Each row below holds a small network's activations on one input, seen along a few directions.
Each table varies a few parts of the input and shows all the possible inputs, shuffled.
A made-up example of a description, with smaller parts first: one of 8 places around a ring, together with either a single point or one of 11 places along a line or (one of 3 separate values, together with one of 6 places along a line).
Shared parts are said once, and a part with two or three values counts as separate values.
In the rows, zero is written as 128.

Other details of the inputs vary at random and push rows far along two fixed directions, the same in every table; ignore that.
To show where, the next rows are all for the same input, with only those details redrawn:
[ 64  78 134 145 110 136 110 171  88  94 163 226  86 109]
[124 139 128 133 128 138 124 119 131 118 130 149 113 143]
[166 129 163 149 130  83 113 133 127 164 117  84 148  61]
[ 88  87 144 147 114 120 111 164  95 112 151 191 101  92]
[161 131 158 146 128  91 114 129 127 158 119  91 145  73]
[153 178 117 122 136 151 135  84 157 125 114 114 123 181]
[128 135 133 136 126 131 122 123 128 124 130 142 117 131]
[164 136 156 144 131  93 117 125 132 158 117  89 145  78]

Table:
x1: [149 174 124 112 134 164 131  90 163 119 122 116 133 178]
x2: [148 158 100 106 132 163 151  99 159 119 111 100 146 181]
x3: [126 141 134 124 134 141 120 115 135 131 128 134 123 134]
x4: [ 74 106 138 129 122 155 121 152 111  91 154 198  99 135]
x5: [146 118 128 124 129  94 134 155 124 164 150  59 142  71]
x6: [116 143 122 114 130 140 126 135 133 127 170 128  97 134]
x7: [133 141 132 135 129 130 124 118 133 126 127 136 119 134]
x8: [161 133 161 138 133  88 112 136 126 163 117  93 146  78]
x9: [121 113 103 121 121 131 136 128 130 117 130 139 125 155]
x10: [135 156 106 109 136 159 153 105 150 114 111 100 141 178]
x11: [180 154 151 132 142  92 121 109 142 165 110  75 148 109]
x12: [122 137 130 124 126 141 119 121 139 116 136 149 121 141]
x13: [105 104 119 120 125 140 141 157 110 113 131 156 130 124]
x14: [154 131 163 140 132  86 113 132 132 157 118  85 143  77]
x15: [100  94 115 126 114 132 130 152 114 113 139 156 129 120]
x16: [123 136 141 126 133 142 124 134 126 122 133 149 126 130]
x17: [111 117 116 121 124 131 141 135 124 117 125 127 132 136]
x18: [116 122 108 117 130 142 138 127 127 125 121 128 134 140]
x19: [116 118 110 127 121 138 144 131 120 117 127 135 133 133]
x20: [144 153  95 112 135 144 150  99 142 125 113 110 133 194]
x21: [143 174 120 121 135 156 135  89 152 119 121 123 126 173]
x22: [153 122 160 141 134  91 105 135 125 165 118  93 142  67]
x23: [113 119 134 131 120 129 110 138 125 117 141 161 113 128]
x24: [147 107 141 130 133 107 130 144 120 156 112  80 162  70]
x25: [149 129 167 138 131  89 114 134 128 154 123  88 149  68]
x26: [142 150  94 111 127 149 143 104 152 120 113 110 134 185]
x27: [119 128 128 129 135 132 116 118 127 126 133 149 110 143]
x28: [124 132 128 136 128 129 123 118 126 118 136 150 112 142]
x29: [142 155  98 113 135 140 153  93 151 123 110  95 132 194]
x30: [128 128 132 130 125 124 114 121 132 123 138 145 117 139]
x31: [142 157  96 110 132 150 150 104 144 126 109 110 134 191]
x32: [121 133 140 126 136 147 121 126 132 127 129 140 124 125]
x33: [118 119 114 120 125 134 141 139 119 123 125 135 136 137]
x34: [113 113 106 122 127 138 135 133 123 125 121 136 123 144]
x35: [119 116 108 130 120 133 141 133 119 120 124 135 127 139]
x36: [131 129 101 127 127 134 146 114 129 120 121 123 128 160]
x37: [127 137 139 133 130 144 127 125 130 119 133 142 126 124]
x38: [123 138 137 126 130 134 122 128 125 125 133 147 124 133]
x39: [ 83  68 126 138 115 130 133 179  90 106 147 180 123  84]
x40: [155 126 162 142 133  79 113 128 129 156 122  86 141  80]
x41: [ 94  94 118 129 118 124 134 154 109 113 133 150 119 127]
x42: [ 89  66 121 136 118 113 121 166  89 123 143 165 117  99]
Q: What do these inputs look like to the network?
A: one of 2 separate values, together with either a single point or (one of 4 places along a line, together with one of 5 separate values)
Q: Changing only the choice among 2 separate values turns x29 into x40. The same change can be made to x5. Which row results?
A: x6
Q: Changing only the choice among 2 separate values turns x2 into x1. The same change can be made to x31. Which row results?
A: x8
Q: Which other rows does x35 become when the choice among 2 separate values takes its other values? List them by row number.
A: x7

Table:
x43: [134 128 155 139 124 108 123 140 125 130 136 122 134  88]
x44: [141 135 149 135 131 121 119 122 137 140 128 107 137 100]
x45: [129 156 116 113 135 149 137  98 148 116 116 130 115 195]
x46: [110 124 120 121 130 132 130 126 127 114 126 151 117 158]
x47: [155 155 128 118 136 125 138 107 148 138 103  83 155 142]
x48: [119 129 118 115 134 149 131 123 130 119 128 149 127 153]
x49: [150 121 128 131 125 120 137 133 126 135 120 104 154 106]
x50: [116 131 113 123 126 152 145 125 122 116 121 142 126 152]
x51: [109 132 124 122 125 151 119 132 128 114 134 160 115 147]
x52: [145 139 147 133 126 120 117 129 136 144 126 110 138 103]
x53: [138 127 144 124 134 112 128 131 130 139 114 105 147 110]
x54: [148 120 128 132 125 108 132 126 123 144 120 106 146 113]
x55: [151 150 149 124 136 118 124 117 140 142 113  91 145 121]
x56: [148 112 138 138 123  95 127 128 124 150 115  89 150  86]
x57: [136 111 147 135 130 103 116 132 127 147 122 112 132  95]
x58: [119 139 109 118 135 149 132 102 142 117 122 138 118 174]
x59: [158 142 119 127 123 128 139 120 142 136 109  89 153 126]
x60: [136 109 146 136 124 101 110 144 120 147 123 120 131  91]
x61: [144 118 149 145 124  98 115 139 118 140 142 127 130  82]
x62: [110 116 112 130 122 138 137 132 110 115 127 152 117 145]
x63: [134 101 135 143 119  93 131 149 114 131 123 114 142  91]
x64: [157 148 121 125 137 121 133  96 150 144 105  82 146 141]
x65: [114  99 132 131 126 121 124 152 111 129 133 147 138 101]
x66: [145 139 148 135 127 121 123 120 137 135 132 109 135  95]
x67: [147 123 141 135 136  99 125 130 121 157 112  99 141  95]
x68: [115 141 118 130 124 147 127 111 137 103 143 160 102 157]
x69: [131 108 139 132 122 110 119 149 119 144 120 116 146  86]
x70: [123 138 101 117 131 149 136 109 135 115 124 147 122 181]
x71: [114 128 125 119 127 147 124 132 132 121 128 152 119 146]
x72: [137 110 132 137 122 118 134 137 124 131 122 106 149  92]
x73: [ 59  66 130 142 120 131 114 178  80 100 157 223  85 109]
x74: [132 157 101 109 123 165 146 102 149 115 114 126 129 187]
x75: [114 121 100 128 121 148 142 119 131 101 129 148 117 164]
x76: [129 108 137 140 128  99 126 143 110 148 119 119 137  88]
x77: [ 96 126 106 107 130 139 137 147 126 111 168 130 100 149]
x78: [128 102 140 134 120 112 129 142 117 138 123 113 146  82]
x79: [130 111 141 132 122 108 134 145 119 134 121 112 148  97]
x80: [114 133 131 133 120 131 124 128 124 105 144 159 108 141]
x81: [166 157 139 121 141 127 126 107 145 147 115  90 147 129]
x82: [159 156 137 133 135 119 123  97 151 146 118  89 136 128]
x83: [131 118 152 139 134 111 116 146 112 144 126 121 134  81]
x84: [134 118 144 131 134 112 127 141 119 148 116 113 142  91]
x85: [113 120 104 134 124 140 144 130 117 110 128 151 119 151]
x86: [ 88  69 153 153 119  97 103 182  77 129 151 180 108  58]
x87: [118 157  92 100 138 160 145 110 153 121 155 101 106 180]
x88: [122 161  88  98 132 158 140 119 152 123 155 107 107 182]
x89: [145 139 144 142 133 110 122 123 127 147 125 111 128 107]
x90: [160 158 131 127 139 124 122  94 150 143 112  86 137 140]
x91: [ 50  70 120 136 116 147 124 179  81  93 154 225  97 116]
x92: [149 144 145 133 123 119 120 127 136 139 130 112 136  98]
x93: [128 105 146 131 131 112 118 141 121 141 123 115 142  83]
x94: [113 121 110 125 121 137 127 129 127 118 125 151 119 151]
x95: [102 118 114 121 128 150 132 127 128 110 129 154 124 146]
x96: [ 74 102 123 125 127 159 128 153 104 100 143 203  94 146]
x97: [126 122 104 131 117 136 137 128 128 114 125 139 125 150]
x98: [110 123 127 121 132 149 126 125 132 117 130 148 118 143]
x99: [128 150 102 115 127 147 147 101 143 109 116 129 126 193]
x100: [144 135 146 147 128 106 123 130 122 141 132 119 125  94]
x101: [119 132 129 129 123 147 124 130 124 108 149 162 116 134]
x102: [164 162 130 125 135 122 120 101 150 148 110  89 138 142]
x103: [137 118 155 139 128 110 116 143 120 143 138 125 139  83]
x104: [115 118 109 126 115 138 132 129 124 115 127 149 119 152]
x105: [118 127 112 123 123 145 146 129 129 103 125 138 131 154]
x106: [160 162 136 125 138 116 125 101 147 140 110  87 139 146]
x107: [134 151 103 111 130 163 150 102 144 116 119 130 134 185]
x108: [114 123 115 122 124 135 124 128 129 123 126 153 117 151]
x109: [115 150 122 128 129 157 135 120 130 106 139 162 107 153]
x110: [135 138  96 123 127 147 145 111 136 109 126 137 127 178]
x111: [145 130 145 141 119 104 115 133 129 141 134 121 127  92]
x112: [120 130 108 127 126 153 149 128 124 110 123 140 127 151]
x113: [149 152 149 130 133 121 126 117 143 136 120  98 141 123]
x114: [124 155 119 111 138 158 138 106 147 109 119 135 121 186]
x115: [152 123 151 128 136 110 120 133 128 153 120 101 149  93]
x116: [130 166 119 121 131 150 135  95 151 113 126 133 113 192]
x117: [112 153  94 107 139 154 145 125 136 125 157 111 103 169]
x118: [ 83  61 160 147 117 105  98 184  84 122 155 178 116  43]
x119: [164 165 133 131 132 122 123 100 155 147 116  90 136 140]
x120: [ 65  74 127 128 114 141 113 176  94 100 151 212 102 111]
x121: [104 119 115 125 126 132 132 130 123 109 127 156 118 157]
x122: [116 132 124 133 128 139 121 124 128 116 144 162 112 153]
x123: [143 126 127 118 135 102 129 148 129 159 158  74 134  91]
x124: [158 144 137 129 136 116 118 112 136 146 120 102 138 128]
x125: [143 113 145 135 133 102 117 135 122 149 126 117 136  99]
x126: [152 154 142 132 137 127 128 115 137 144 120 100 137 116]
x127: [136 107 138 134 131 102 120 139 118 146 125 123 138  99]
Q: What do these inputs look like to the network?
A: one of 5 separate values, together with either a single point or (one of 2 separate values, together with one of 8 places along a line)
Q: Changing only the choice among 5 separate values turns x80 into x100. The same change can be made to x77. Which row results?
A: x117
Q: Changing only the choice among 5 separate values turns x120 into x53. The same change can be made to x97. Which row results?
A: x63
Q: Changing only the choice among 5 separate values turns x66 into x43. The same change can be made to x57. Which row results?
A: x45
Q: Which other rows does x102 become when the choice among 5 separate values takes its other values? List them by row number.
A: x86, x90, x106, x124
Q: Start at x66 and move only the place on the line of 8, one step at a time. The first step leads to x44. Which rows follow, in order?
A: x118, x98, x93, x95, x78, x72
Q: Which other rows does x121 become when the choice among 5 separate values takes its other values? List them by row number.
A: x64, x70, x76, x94
Q: Which other rows does x103 become when the choice among 2 separate values takes its other values? List them by row number.
A: x122
Q: Which other rows does x89 become when the choice among 2 separate values takes its other values? List them by row number.
A: x126
Q: Which other rows does x59 become when the place on the line of 8 takes its other values? List them by row number.
A: x51, x52, x69, x71, x74, x92, x120

Table:
x128: [158 132 149 138 137 103 127 133 120 154 118  99 149  91]
x129: [119 128 115 123 131 135 129 126 125 119 142 152 113 158]
x130: [ 84 103 119 140 109 145 119 146 110  97 147 195 101 131]
x131: [167 132 154 139 136 101 120 120 132 163  97  80 157  83]
x132: [120 138 119 126 121 144 130 132 126 113 143 156 112 151]
x133: [129  87 154 151 124  78 110 156 101 155 141 116 130  50]
x134: [102  66 173 154 118  70 100 192  86 146 144 138 123  21]
x135: [ 88 116 120 127 127 155 125 140 116 105 155 174  98 137]
x136: [136 140 113 124 130 141 134 103 144 116 127 134 124 167]
x137: [121 147 120 119 138 150 133 119 127 123 122 149 118 161]
x138: [ 87 113 123 122 128 153 118 145 118 109 153 175  97 136]
x139: [106 121 123 136 127 147 129 123 119 110 125 166 116 142]
x140: [128 103 150 150 116  92 117 162 105 139 145 132 129  58]
x141: [100 124 130 120 124 139 123 132 128 107 131 163 115 154]
x142: [154 124 155 137 134 100 119 134 123 157 105 101 156  80]
x143: [ 94 114 124 127 124 154 122 131 124 104 146 168 109 136]
x144: [196 186 135 128 148 120 146  83 157 160  95  49 159 134]
x145: [119  94 166 149 122  80 113 162 101 145 138 117 129  48]
x146: [103 121 128 116 127 153 121 135 128 113 140 164 118 141]
x147: [188 184 133 130 148 121 142  80 156 163  92  49 154 135]
x148: [115  65 165 158 106  78  96 186  91 148 139 145 134  19]
x149: [127  70 170 157 106  72 102 186  91 147 144 139 145  19]
x150: [121 124  80 109 130 155 167 122 126 116 106 112 144 176]
x151: [116 112  70 107 126 146 159 126 127 115 119 116 136 182]
x152: [108 116 126 130 126 147 130 135 115 106 130 176 121 145]
x153: [112 148 112 110 135 170 135 118 137 106 147 157 108 181]
x154: [106 129 116 129 121 147 123 136 124 114 141 163 101 145]
x155: [131 149 118 127 133 153 141 103 138 111 117 143 127 166]
x156: [107 151  94 106 135 167 135 105 140 106 136 168  98 213]
x157: [ 76 108 129 125 123 138 121 156 109 103 149 189  97 142]
x158: [ 96 100 117 127 121 139 122 141 114 102 149 188 109 150]
x159: [102 122 121 130 131 149 127 134 114 115 130 168 105 143]
x160: [129 150 124 123 127 142 137 106 146 107 124 131 124 167]
x161: [181 156 105 107 136 110 165 102 158 157  85  12 181 144]
x162: [185 185 136 111 150 124 130  91 165 167 108  47 156 135]
x163: [144 188  98 106 130 176 138  80 167 111 112 130 123 221]
x164: [193 181 126 113 144 119 131  74 172 163  93  50 160 161]
x165: [124 154 115 117 136 159 138 109 144 112 143 134 114 164]
x166: [106 119 126 122 125 152 123 136 126 105 146 166 119 143]
x167: [127 154 112 128 125 151 134 110 138 118 133 138 110 160]
x168: [ 85 104 131 129 117 138 123 150 113  93 145 189 108 144]
x169: [113 138 102 121 130 153 137 112 132 104 144 161 101 182]
x170: [152 130 157 136 132  88 122 140 125 152 125  88 145  84]
x171: [155 123 154 136 130 102 120 131 133 148 129  90 153  73]
x172: [150 101 154 147 125  78 111 136 118 159 123  94 148  59]
x173: [107 120 125 122 127 150 118 130 130 114 136 154 115 138]
x174: [106 131 127 127 126 137 135 131 126 105 143 154 107 147]
x175: [194 185 127 127 132 125 139  81 169 148 101  58 158 143]
x176: [147 104 108 126 116 103 150 150 119 150 112  71 166  93]
x177: [112  72 167 152 111  75  99 195  84 152 150 146 128  19]
x178: [192 173 128 121 146 110 130  85 162 171  99  43 150 137]
x179: [147  98 153 142 126  82 107 142 119 159 119 101 144  65]
x180: [104 145 115 122 125 158 134 105 141  95 128 156 107 184]
x181: [180 151 101 104 138 126 164 106 156 160  95  19 181 134]
x182: [ 92 113 128 128 121 141 120 136 124 103 133 169 107 147]
Q: Changing only one part turns x128 into x129. The same change can be made to x131. Which row results?
A: x179
Q: Changing only one part turns x171 into x175. The same change can be made to x173. Which row results?
A: x148
Q: What do these inputs look like to the network?
A: one of 5 separate values, together with either a single point or (one of 2 separate values, together with one of 5 places around a ring)
Q: Which other rows does x157 become when the choice among 2 separate values takes its other values? List them by row number.
A: x141
Q: Which other rows does x145 become when the choice among 5 separate values takes its other values? List them by row number.
A: x133, x135, x147, x167
Q: Start at x164 and move only the place on the ring of 5, one step at a time. The first step leads to x158. Which rows follow, in order?
A: x136, x172, x179
Q: Which other rows does x136 become when the choice among 2 separate values takes its other values? List them by row number.
A: x169

Table:
x183: [137  92 196 152 128  69  79 160 110 164 130 130 139  26]
x184: [137 167 124 135 131 147 116  92 146 117 134 164  98 180]
x185: [183 192 150 125 135 123 114  80 177 142 122  79 138 145]
x186: [ 76  88 141 140 112 125 114 162 104  94 165 192  96 106]
x187: [158 134  88 122 128 124 154 107 138 142 105  80 148 157]
x188: [169 133 114 114 137 110 145 126 137 170 110  39 166 102]
x189: [ 83 105 113 119 129 148 133 158 103 109 153 171 102 138]
x190: [129 109 138 131 117  98 131 151 121 130 136 106 143  93]
x191: [127 133 160 136 136 121  98 137 124 144 151 148 109  91]
x192: [ 77  52 112 123 112 119 126 180  92 115 132 167 131 105]
x193: [170 127 117 124 128 117 152 126 134 152  98  58 179  99]
x194: [147 154 116 120 132 149 152 110 139 124 108 105 147 152]
x195: [115 155  79 116 129 169 155  98 136  97 123 158 103 226]
x196: [122 165 119 126 132 172 141 101 142 103 121 151 117 176]
x197: [148 120 183 157 124  98  98 146 118 151 132 130 141  41]
x198: [105 160 109 108 140 177 134  88 150  97 118 166 102 221]
x199: [ 71  72 137 155 114 115 112 170  79 103 161 218  85  96]
x200: [178 191 135 118 151 131 133  84 161 160 111  55 139 142]
x201: [ 81 115 104 110 130 162 136 134 121  95 127 182 107 190]
x202: [151  97 125 128 114  87 138 150 127 150 124  62 169  74]
Q: What do these inputs look like to the network?
A: one of 4 places along a line, together with one of 5 separate values
Q: Changing only the place on the line of 4 turns x190 into x186. The same change can be made to x194. Which row results?
A: x196
Q: Which other rows does x188 become when the choice among 5 separate values takes its other values? List them by row number.
A: x187, x192, x193, x202
